These are the activations of a small neural network, seen along a few directions. Each row is one input.
Each table varies a few parts of the input and shows all the possible inputs, shuffled.
Descriptions start from the smaller parts, as in this example, which fits no table here: one of 5 places around a ring, together with either a single point or one of 9 places along a line or (one of 3 separate values, together with one of 6 places along a line).
Shared parts are said once, and a part with two or three values counts as separate values.
In the rows, 128 means zero.

Other details of the inputs vary at random and push rows far along two fixed directions, the same in every table; ignore that.

Rows:
R1: [103 116 115 113 135 132 115 144  97 145 142 125 136]
R2: [111 131 131 110 121 141 121 119  88 134 137 113 149]
R3: [109 158 140  92 112 122 115 130 119 114 156 102 114]
R4: [101 128 122 115 135 115 137 149  92 151 138 131 130]
R5: [108 139 137 115 138 141 109 113  97 136 133 113 145]
R6: [175 147  96 161 123 145 126 112 144 128  96 148  78]
R7: [110 160 139 105 122 119 109 149 119 109 160 117 109]
R8: [175  86 161 147 143 145 177 120 230 135 133 168 160]
R9: [107 140 143 115 132 118  96 160 117 133  96 133 129]
R10: [172  82 153 167 136 127 162 112 220  97 138 172 177]
R11: [114 136 147 137 133 134 102 140  95 120 137 119 125]
R12: [167 105 145 135 124 112 168 122 243  86 161 170 160]
R13: [119  66 212 128 126 113 145 157 171 110 171 146 212]
R14: [103 131 154 129 134 136 106 140 103 120 126 122 108]
R15: [106  72 217 137 117 100 173 147 178 140 176 111 188]
R16: [175 139  68 165 130 110 148 116 135 116 111 126  89]
R17: [118 129 141 132 116 133 114 146  85 118 141 119 128]
R18: [120 130 133 119 129 101 127 135  96 136 135  85 126]
R19: [ 97 134 144 107 138 143 113 114 105 137 122 116 128]
R20: [157 155  79 142 124 150 139  98 160 139  74 133 103]
R21: [106 118 129 138 121 123 105 148  98 134 144 113 120]
R22: [101 129 140 103 148 144 117 136 102 131 124 134 123]
R23: [103 162 129  83 126 126 115 123 122 126 156 111 129]
R24: [ 98 134 126 119 125 114 133 127  96 156 136 112 135]
R25: [111 133 133 111 147 143 113 135  94 131 135 132 140]
R26: [169 144  83 159 116 151 137  82 135 109 104 131  99]
R27: [171 136  80 153  99 150 149  89 124 107 109 130 103]
R28: [119 127 122 117 143  86 112 151  96 127 129 119 136]
R29: [108 144 152 129 127 130 104 162 117 137 106 113 113]
R30: [122  76 229 123 141 112 130 160 192 135 154 150 192]
R31: [103 131 155 116 124 139 113 121 102 124 122 107 114]
R32: [170 134  63 141 122 156 153 103 124 114 110 157 112]
R33: [159 123  58 157 118 125 124 109 136 115 107 158 106]
R34: [114 133 121 109 142 105 127 127  99 148 135  94 141]
R35: [105 141 138 103 142 139 114 157 116 148 103 125 128]
R36: [154 129  57 150 118 144 139  84 140 136 112 133 110]
R37: [170 149  85 141 127 153 134  85 149 145  92 142  98]
R38: [105 117 130 126 112 127 111 129  98 138 140  99 126]
R39: [107 157 125  80 136 128 119 144 117 120 158 129 124]
R40: [108 143 153 117 118 133 111 143 116 142 102  99 119]
R41: [178  87 176 160 119 140 173 106 231 129 132 141 151]
R42: [156 136  64 159 118 107 145 114 131 121 103 163 100]
R43: [117 128 117 105 152 106 131 149  95 143 137 112 136]
R44: [104 131 136 140 121 106 127 153  93 140 140 118 115]
R45: [158 137  80 149 130 137 126 100 142 101  88 167  92]
Each input here is: one of 5 places around a ring, together with either a single point or one of 8 places along a line.
- Changing only the place on the ring of 5 turns R25 into R11. The same change can be made to R8. Which row results? => R6
- List by row number the other rows that have the place on the ring of 5 in common with R3. => R15, R18, R26, R27, R31, R38, R40, R41
- Start at R34 and move only the place on the line of 8, one step at a time. The first step leads to R24. Which rows follow, in order? => R36, R2, R5, R19, R37, R20
- Start at R39 and move only the place on the ring of 5, one step at a time. The first step leads to R12. Which rows follow, in order? => R7, R3, R23

Rows:
R46: [122 122 134 124 133 106 125 136 119 134 141 112 142]
R47: [116 129 158 117 142 143 118 129 126 139 116 124 132]
R48: [114 175  65 113 126 116  96 118  37 138 103  98  82]
R49: [121 133 139 107 130 126 122 136 123 113 145 132 142]
R50: [118 130 154 120 130 133 115 144 132 142 114 124 131]
R51: [118 133 134 103 134 127 125 131 127 131 144 126 145]
R52: [109 143 136 115 139 137  93 141 107 131 111 138 113]
R53: [113 127 143 123 118 130 131 128 121 129 154 109 128]
R54: [114 132 136 102 132 130 133 124 126 130 141 119 146]
R55: [159 119 129 150 123 143 157 109 186 129 100 141 126]
R56: [125 123 139 128 129 105 122 140 115 116 142 118 139]
R57: [121 111 135 135 131 116 129 146 103 127 138 131 142]
R58: [118 118 139 131 120 115 125 123 116 129 144 104 141]
R59: [159 175  39 136 121 137 128 103 100 125 103 131  62]
R60: [113 129 138 109 121 136 124 119 123 126 148 117 144]
R61: [114 107 135 137 122 126 132 130 104 140 141 116 144]
R62: [115 130 141 116 129 123 140 133 124 134 147 111 130]
R63: [153 170  61 147 107 157 111  94 103 129  71 131  64]
R64: [114 121 132 126 128 101 120 141 121 125 142 123 138]
R65: [156 120 109 149 121 123 160 118 184 112 140 151 120]
R66: [115 126 160 125 131 150 110 124 124 134 122 122 131]
R67: [119 110 130 130 135 117 133 142 108 145 138 124 145]
R68: [156  98 101 163 126 119 161 120 167 122 127 159 136]
R69: [121 131 145 120 127 120 129 144 122 116 151 124 126]
R70: [110 131 132 105 129 121 120 136 129 121 145 137 142]
R71: [166 118 128 148 140 149 144 110 186 125 108 153 126]
R72: [111 129 152 123 126 128 110 148 135 132 115 135 129]
R73: [115 109 133 130 133 119 141 135 106 145 135 118 146]
R74: [165 121 132 155 121 140 146 122 184 111 104 153 124]
R75: [168 119 133 152 136 148 141 115 182 108 109 159 124]
- Describe the family of inputs behind these rows. => one of 5 places along a line, together with either one of 2 separate values or one of 4 places along a line
- Changing only the place on the line of 5 turns R61 into R57. The same change can be made to R53. Which row results? => R69
- Change only the choice among 2 separate values in R55. List by row number the other rows that result. => R47
- Change only the place on the line of 5 in R54. List by row number the other rows that result. => R49, R51, R60, R70

Rows:
R76: [140 119 121 136 127 123 143 118 139 129 130 123 137]
R77: [ 73 119 181 102 131 110 101 164  65 144 160  91 152]
R78: [135 129 139 130 126 149 128 116 153 125 120 134 127]
R79: [139 125 137 137 134 133 124 133 151 125 111 145 125]
R80: [ 73 125 179  97 133 105  95 171  71 135 164 101 148]
R81: [138 121 122 133 131 128 147 119 141 132 132 126 134]
R82: [137 123 137 140 130 133 130 132 151 134 108 139 125]
R83: [ 68 129 176  86 137 110 103 168  78 151 157  97 150]
R84: [140 125 120 131 129 118 137 125 146 120 135 133 134]
R85: [137 134 140 125 127 146 128 121 154 118 121 139 126]
R86: [127 192  26 115 124 143  92 105  32 137  88 123  55]
R87: [138 123 136 135 133 139 126 130 148 125 110 148 129]
R88: [138 117 122 141 124 122 144 117 137 126 132 123 134]
R89: [136 121 120 134 125 123 140 122 140 118 135 136 135]
R90: [138 130 142 133 126 145 132 116 152 126 118 126 125]
R91: [129 200  25 112 126 134  88 112  36 130  89 124  48]
R92: [137 123 119 133 125 119 143 125 145 129 131 127 133]
R93: [ 68 120 177  95 132 113  97 159  69 144 159  98 157]
R94: [138 136 140 127 128 140 125 123 158 117 122 136 121]
R95: [137 118 119 133 127 128 140 117 140 128 133 132 139]
R96: [137 122 121 136 126 117 138 125 143 118 137 132 130]
R97: [139 119 139 143 132 138 131 126 145 134 107 135 129]
R98: [136 118 136 140 132 143 127 125 146 132 109 143 131]
R99: [137 114 121 143 122 128 141 121 135 124 138 132 133]
R100: [139 123 119 129 128 124 139 123 142 121 134 136 138]
R101: [137 119 122 143 121 119 144 129 140 125 136 127 127]
R102: [136 134 140 130 124 140 131 123 157 126 118 130 121]
R103: [135 120 120 138 123 117 144 125 143 126 133 126 130]
R104: [136 125 120 125 132 130 143 124 144 124 135 139 135]
R105: [139 119 122 139 123 125 141 127 137 117 138 137 132]
- Changing only one part turns R82 into R98. The same change can be made to R92. Which row results? => R95
- Describe the family of inputs behind these rows. => one of 5 places around a ring, together with either one of 2 separate values or one of 4 places along a line
- Change only the choice among 2 separate values in R87. List by row number the other rows that result. => R85
- Change only the choice among 2 separate values in R98. List by row number the other rows that result. => R78
- List by row number the other rows that have the place on the ring of 5 in common with R88. => R76, R77, R81, R90, R97
